These are the activations of a small neural network, seen along a few directions. Each row is one input.
In each table, some parts of the input vary, and every possible input appears once, in random order.
Descriptions start from the smaller parts, as in this example, which fits no table here: line(4) and (point or line(11) or (values(3) and ring(5))).
Shared parts are said once, and a part with two or three values counts as separate values.
In the rows, zero is written as 128.

Rows:
row 1: [126 158 185  90 182 120 161  91 115  39  54  77 161  93]
row 2: [ 62 161 138 165 117 133 124 137 119 187 150 104 125 111]
row 3: [161 147 126 107 155 113  87 146 190 181 166  73 115 140]
row 4: [ 83 107 123 139 134 153 153 134  91 196 127 147 110 135]
row 5: [126  87  95 105  70  93 109 139 107 106 112 162 142 133]
row 6: [ 85  69  93 144 124 154 124  93  88 153 114 165  97 124]
row 7: [162 170 174 121 214 113 169 121 128  40  39  99  84  63]
row 8: [129  65 110 138 101  93 120 128  72 132 126 160 136 153]
row 9: [185 166 117 143 103 144 124 127 163 126 171 104 152 148]
row 10: [141 151 152 135  88 154 106 128 162  83 193 189 149 128]
row 11: [139 111  83 109  96  92 134 170 180  87 142 147 114 151]
row 12: [137 145 140 140 151 173 126 122 120 206 142 110 149 157]
Question: Describe the family of inputs behind these rows.
Answer: values(2) or ring(10)
Question: Which other rows belong to the same alternative as row 6? List them by row number.
Answer: row 2, row 3, row 4, row 5, row 8, row 9, row 10, row 11, row 12

Rows:
row 13: [ 88 137 108 152 133 135 100 122 123 190 154 113  93 126]
row 14: [146 115  83 113  76 118  94 128 159  88 167 162 128 152]
row 15: [193 207 240 101 243 153 204 101 119  33  35  80 116  39]
row 16: [148 126 114 112  99 116 113 146 143  86 137 164 159 170]
row 17: [ 83 119 145 150 154 147 144 117 109 178 104 105 129 109]
row 18: [160  96 127 115  99 105 124 135 127  86 125 156 151 133]
row 19: [106 127  96 140 119 160  87 126 159 205 173 124 130 165]
row 20: [ 84 131 118 149 138 142 143 129 115 191 140 109  99 120]
row 21: [ 97 143 105 155 113 145 116 142 138 203 181 125 104 142]
row 22: [147 114 133 105 124  91 149 129 103  68  83 120 152 129]
row 23: [156  94 139 116 111  96 134 133 112  79 108 150 149 123]
Question: Describe the family of inputs behind these rows.
Answer: point or (values(2) and line(5))
Question: Which other rows does row 17 become when the line(5) part takes its other values? List them by row number.
Answer: row 13, row 19, row 20, row 21

Rows:
row 24: [120 160 195 141 183 135 178 108 100  98  64  79 138  64]
row 25: [151 147  98 136  79 139 125 146 160 164 179 117 142 141]
row 26: [194 169 196 108 181 122 121 101 135  74  90  72 161  95]
row 27: [143 104 129 123 123 148 142 143 131 114 107 183 139 134]
row 28: [ 97 130 105 132 130 138  95  94 131  99 112 139 101 117]
row 29: [ 95 134 127 149 143 149 143 123 113 173 103 112 110 108]
row 30: [149 126 148 111 132 128 181 143 120  87  70 129 166 120]
row 31: [134 140 157 133 157 131 181 137 103 131  85 117  97  73]
row 32: [163 157 134 127 133 126  87 127 146 140 136  97 154 142]
row 33: [121 101 119 154 115 108 116 154 101 195 161 148  99 131]
row 34: [165 127 182 104 154 127 198 126 114  54  53 117 173  96]
row 35: [ 77  94  94 167 101 120  77 142 117 237 183 140 114 162]
row 36: [ 92  88  67 123  79  77  80 139 123 158 214 145 101 186]
row 37: [131 151 143 126 133 110 133 117 118  48 102 137 107  87]
row 38: [128 143 167 113 178 135 129  69 121  33  66 113 109  70]
row 39: [ 78  73  65 139  73 158 106 136 150 203 155 148 163 192]
row 40: [134  81 110 113 112 104 123 159 120 150 157 162 148 196]
row 41: [186 177 162 104 164 142 143 134 152  84 131 132 111 109]
row 42: [128 128  75 124  75 136 114 152 171 196 227 128 125 178]
row 43: [ 73 127  88 132 116 127  86 108 136 123 165 146 103 161]
Question: The inputs of row 40 and row 43 match in every part but one. If row 27 is changed in the same way as row 40 into row 43, which row does it become?
Answer: row 28
Question: Describe the family of inputs behind these rows.
Answer: values(4) and line(5)
Question: Which other rows does row 24 become when the values(4) part takes its other values? List them by row number.
Answer: row 26, row 34, row 38
Question: Which other rows does row 39 become when the values(4) part takes its other values? List them by row number.
Answer: row 35, row 36, row 42

Rows:
row 44: [204 106 119 104  57 127 115 108 149  62 135 153 135 115]
row 45: [126 170 167 148 156 156 136 121  78 179  48  66 141 122]
row 46: [146  69  94 128  86  93 118 157 128 121 140 169 212 188]
row 47: [126 141 148 138 185 154 174 120 132  26  81 155 125 100]
row 48: [117 154 134 128  35 119  88 152 156 143 203 163 155 178]
row 49: [ 88  95 100 177 145  83 130 132 118 196 180  71  79 131]
row 50: [125 177 135 165 126 155 117  65 134 215 161  89 130  59]
row 51: [ 53 113  96 164 118 178 124 136 162 182 172 169 105 158]
row 52: [ 38 105  76 139  81 161 118 123 115 174 150 106 155 174]
row 53: [ 79 114 180 148 136 195 154 107 128 232 128 137  89  69]
row 54: [113 161 191 112 182 124 157 108  71 112  56 100 147 130]
row 55: [103 137 110 152 163 143 128  89 135 245  97 100 150  95]
row 56: [108 148 134 115 141 130 162 115 121  29  46 102 169 109]
row 57: [126 153 215 128 217 138 170 149 127 126  97 136 142 107]
row 58: [171 129 122  92 142 108 201 144 147  46  84 177 104 107]
row 59: [111 126  92 141  95 132 115 212 145 155 187 207 140 175]
row 60: [148 136 136 113 209 107 103 113 140  27  75 122 105 108]
row 61: [177  72 108 114 108 149 117 155 167 136 150 228 118 185]
row 62: [134 189 168 151 172 190 153 163  86 162  93 112  94  86]
row 63: [172  53  84 100  96 122 131 103 114  82  92 163 165 146]
row 64: [183  65 128 132  88 127 163 170 147  78 131 193 150 110]
row 65: [ 82 144  88 174  98 154  93  87 175 160 198 115 132 165]
row 66: [104 137 144 147 105 139 133 121 144 198 200  60 117 135]
row 67: [167 113 110  53 168  61 131 118 141  43 102 135 103 103]
row 68: [106 139 104 157 169 115  98  99 102 217 140  94 100  53]
row 69: [105 116  75 114  81 110 101 201 132 158 156 153 185 204]
row 70: [184  88 153 119  44 122  92 121 165 118 185 175 158 177]
row 71: [165 192 213 107 205 141 128 100 146 107 113  91 135 130]
row 72: [ 46 105 107 167  79  95  92 141 119 168 187 126 111 143]
row 73: [178  35 115 125 109  74 103 129 127  67 136 159 140 118]
row 74: [ 98 127  79 110  73  94  66 168 103 137 171 165 105 170]
row 75: [159  72  98 132  52  84  75 127 102 105 139 185 101 158]
row 76: [123 162 193 142 179  89 119 102  61  90  79 106  95  96]
row 77: [ 78 114 112 165 116 161 177 129 117 208 164 119  61 127]
row 78: [150 192 149 116 143 140 145 113 161  10 107  87 152  90]
row 79: [186 158 125  53 119 107 161 100 146  29 140 111 143  97]
row 80: [168 135  90  59 143  82 181 131 143  50  68 118 163 125]
row 81: [ 80 107  74 142 149 142 154 115 125 209 127  65 115 174]
row 82: [135 155 176 115 206 143  81 141 106 169  84  82  75 108]
row 83: [158 216 179 136 143 177 119 133 106 148 116  54 115  94]
Question: Describe the family of inputs behind these rows.
Answer: values(4) and ring(10)
Question: The inputs of row 44 and row 64 match in every part but the values(4) part. If row 65 is changed in the same way as row 44 into row 64, which row does it become?
Answer: row 51
Question: The inputs of row 49 and row 66 match in every part but the values(4) part. If row 67 is changed in the same way as row 49 into row 66, which row does it become?
Answer: row 79
Question: Which other rows does row 55 become when the ring(10) part takes its other values? List them by row number.
Answer: row 45, row 46, row 52, row 54, row 56, row 63, row 69, row 80, row 81
Question: Which other rows does row 54 become when the values(4) part takes its other values? List them by row number.
Answer: row 57, row 71, row 76
Question: Which other rows does row 69 become when the values(4) part takes its other values? List them by row number.
Answer: row 48, row 59, row 74
